These are the activations of a small neural network, seen along a few directions. Each row is one input.
In each table, some parts of the input vary, and every possible input appears once, in random order.
Descriptions start from the smaller parts, as in this example, which fits no table here: values(3) and (point or line(11) or (line(6) and ring(8))).
Shared parts are said once, and a part with two or three values counts as separate values.
In the rows, zero is written as 128.

A family of inputs:
row 1: [142 118 130 144 133 111 106 145 152 134 124 150 138 131 151 144 127]
row 2: [134 113 130 144 130 116 116 150 143 140 119 138 136 133 148 144 110]
row 3: [142 139 133 136 120 119 123 137 174 115 150 165 146 127 135 135 147]
row 4: [135 140 100  73 158 156 133  55  32 106 168  77  94 173 127 127 181]
row 5: [131 136 101  72 157 159 138  59  27 108 166  69  93 172 124 128 170]
row 6: [114 119 137 138 112 140 160 160 141 134 133 114 134 132 120 137  85]
row 7: [146 138 131 133 117 110 117 136 151 128 100 150 133 121 132 137 131]
row 8: [138 133 131 133 115 115 127 141 143 133  95 138 131 123 129 137 114]
row 9: [129 138 132 136 131 119 113 128 159 127 110 148 138 111 114 105 139]
row 10: [139 145  99  74 159 153 127  52  37 103 170  84  94 173 129 126 191]
row 11: [133 136 131 137 118 123 132 141 165 121 145 155 148 130 133 135 129]
row 12: [124 131 137 145 124 115 109 128 157 125 146 165 140  97 135 117 155]
row 13: [115 128 135 145 122 119 119 131 149 132 140 155 142  99 134 117 137]
row 14: [107 123 135 145 120 124 128 136 140 137 135 143 141 100 131 117 121]
row 15: [119 125 133 138 114 134 151 152 149 130 136 129 142 132 125 136  98]
row 16: [127 131 103  71 156 162 144  64  23 111 164  61  91 171 120 130 161]
row 17: [138 141 134 135 132 115 104 125 167 121 116 158 136 108 116 105 156]
row 18: [144 148  99  76 160 151 122  50  42  99 173  91  93 173 131 125 202]
row 19: [127 119 136 133 111 128 145 155 128 140  90 111 118 124 119 139  86]
row 20: [132 127 133 133 113 121 136 147 135 137  92 125 126 124 124 138  99]
row 21: [110 121 135 136 125 136 141 146 135 139  99 110 126 113 102 108  94]
row 22: [128 107 132 144 128 122 125 156 135 144 115 124 131 134 143 145  94]
row 23: [155 142 132 132 119 106 108 133 160 122 106 160 132 119 134 137 148]
row 24: [123 100 135 144 125 128 135 163 128 147 113 109 122 134 137 145  81]
row 25: [101 118 137 146 118 131 138 142 132 141 131 129 136 101 126 118 106]
row 26: [121 133 131 136 129 124 123 132 150 132 105 137 137 112 111 105 122]
row 27: [115 128 132 136 127 129 132 138 142 136 101 124 133 113 107 106 107]
row 28: [125 131 131 137 116 128 142 146 157 126 140 143 146 132 130 135 113]
row 29: [152 122 132 143 135 107  97 142 160 128 130 161 137 128 152 144 145]
row 30: [ 96 111 141 146 116 137 147 150 125 145 129 115 128 101 121 119  92]
Changing only one part turns row 16 into row 4. The same change can be made to row 24. Which row results?
Answer: row 2
Describe the family of inputs behind these rows.
Answer: line(5) and (point or ring(5))
Start at row 30 and move only the line(5) part, one step at a time. The first step leads to row 25. Which rows follow, in order?
Answer: row 14, row 13, row 12
Which other rows does row 29 become when the ring(5) part takes its other values? List them by row number.
Answer: row 3, row 12, row 17, row 23
Start at row 22 and move only the ring(5) part, one step at a time. The first step leads to row 15. Which rows follow, in order?
Answer: row 25, row 27, row 20

A family of inputs:
row 31: [122 118 153 180  99 100 123 197 223 150  86 178 164  88 129 129  76]
row 32: [123 141 125 116 128 133 130 104 110 120 136 125 122 119 119 115 151]
row 33: [111 122 126 123 135 140 135 116 101 131 136 107 120 124 121 116 125]
row 34: [121 115 156 182  98 100 122 198 220 150  93 179 161  82 132 130  79]
row 35: [128 143 123 113 131 134 131 105 116 118 128 122 122 128 112 113 148]
row 36: [126 123 124 118 126 137 142 124 101 127 144 111 120 143 136 144 122]
row 37: [142 128 121 117 136 124 117 114 105 126 123 121 115 139 138 139 143]
row 38: [116 124 124 120 138 141 136 118 106 130 128 104 120 132 114 114 122]
row 39: [137 133 121 117 141 132 120 111 123 116 151 130 128 144 132 127 154]
row 40: [131 132 122 121 138 130 120 108 117 119 159 134 129 136 139 129 157]
row 41: [132 126 122 116 129 138 143 126 106 125 136 107 120 152 130 143 119]
row 42: [147 131 119 114 139 125 117 115 110 124 115 118 115 148 132 137 139]
Changing only one part turns row 41 into row 36. The same change can be made to row 42. Which row results?
Answer: row 37
Describe the family of inputs behind these rows.
Answer: values(2) and (point or ring(5))
Which other rows does row 39 become when the values(2) part takes its other values? List them by row number.
Answer: row 40
Which other rows does row 33 become when the values(2) part takes its other values? List them by row number.
Answer: row 38

A family of inputs:
row 43: [116 109 161 192  90  98 129 217 234 158  81 181 167  79 131 134  55]
row 44: [124 116 159 192  94  93 118 210 242 152  87 194 171  78 136 133  74]
row 45: [118 134 127 125 132 132 125 112 122 124 138 130 128 115 120 109 146]
row 46: [139 130 117 107 137 137 132 109  91 121 135 105 111 156 133 141 138]
row 47: [127 140 127 128 135 126 115 111 143 117 147 149 137 116 124 109 161]
row 48: [118 127 124 118 133 138 135 114 101 128 135 110 119 129 122 121 131]
row 49: [112 121 124 118 132 144 144 120  93 133 128  95 116 133 118 122 112]
row 50: [134 124 117 106 136 141 140 114  84 125 130  92 109 159 130 142 123]
row 51: [109 128 127 120 126 144 149 123 106 131 121 100 120 125 107 113 110]
row 52: [124 121 120 111 135 144 143 117  87 128 138  94 114 152 128 137 118]
row 53: [151 138 117 110 141 126 114 103 111 114 142 130 119 151 139 138 165]
row 54: [138 143 123 119 135 124 114 105 131 115 139 143 129 128 127 119 165]
row 55: [110 103 161 192  89 104 138 223 225 163  75 166 163  82 127 135  38]
row 56: [141 136 119 110 136 131 124 105 105 118 139 121 118 146 132 134 152]
row 57: [125 126 121 114 135 138 133 112  95 126 137 107 116 139 128 129 133]
row 58: [131 132 121 116 137 132 123 107 106 122 142 122 121 136 132 127 150]
row 59: [110 128 128 124 130 139 137 117 110 129 132 113 123 118 115 111 127]
row 60: [147 140 119 112 139 125 114 103 116 114 142 134 122 144 136 133 165]
row 61: [119 120 121 114 135 143 142 118  87 131 131  93 113 143 124 130 116]
row 62: [130 139 123 117 131 131 126 108 118 119 136 128 124 129 123 120 150]
row 63: [143 141 121 115 137 125 114 104 123 114 141 138 126 136 132 127 166]
row 64: [132 121 157 190  99  88 107 202 249 147  92 206 174  80 140 131  91]
row 65: [141 130 117 111 139 133 124 107 101 118 148 118 118 152 139 140 150]
row 66: [131 125 119 111 138 137 132 110  90 125 138 104 114 147 132 135 135]
Changing only one part turns row 59 into row 47. The same change can be made to row 46. Which row results?
Answer: row 53
Describe the family of inputs behind these rows.
Answer: line(4) and (point or line(5))
List by row number the other rows that have the line(4) part in common with row 49.
Answer: row 50, row 51, row 52, row 55, row 61

A family of inputs:
row 67: [159 151 100  77 161 138 107  51  62  95 172 113 102 171 139 132 215]
row 68: [123 122 104  78 151 165 155  80  19 120 152  48  88 180 124 139 132]
row 69: [144 136 136 147 122 104 104 144 181 128 107 172 145 110 134 127 138]
row 70: [109 125 125 116 124 150 158 124  97 129 136  93 119 137 114 125 106]
row 71: [142 139 131 137 124 114 112 131 167 120 135 165 144 120 135 128 151]
row 72: [138 126 139 157 120 103 105 155 183 134 119 174 149 107 144 133 129]
row 73: [142 151 122 115 136 122 110  97 131 111 132 146 127 124 121 112 176]
row 74: [141 144 127 126 129 120 114 116 151 114 144 157 138 125 131 124 163]
row 75: [106 110 136 143 120 135 145 154 128 145 118 112 130 117 123 127  84]
row 76: [109 107 140 152 116 128 141 166 143 148 111 122 134 113 127 132  77]
row 77: [113 104 143 159 112 121 138 177 156 152 104 131 138 109 132 137  71]
row 78: [112 120 132 129 122 138 147 141 119 139 105 103 123 123 111 120  92]
Changing only one part turns row 71 into row 75. The same change can be made to row 74. Which row results?
Answer: row 78
Describe the family of inputs behind these rows.
Answer: values(2) and (point or line(5))
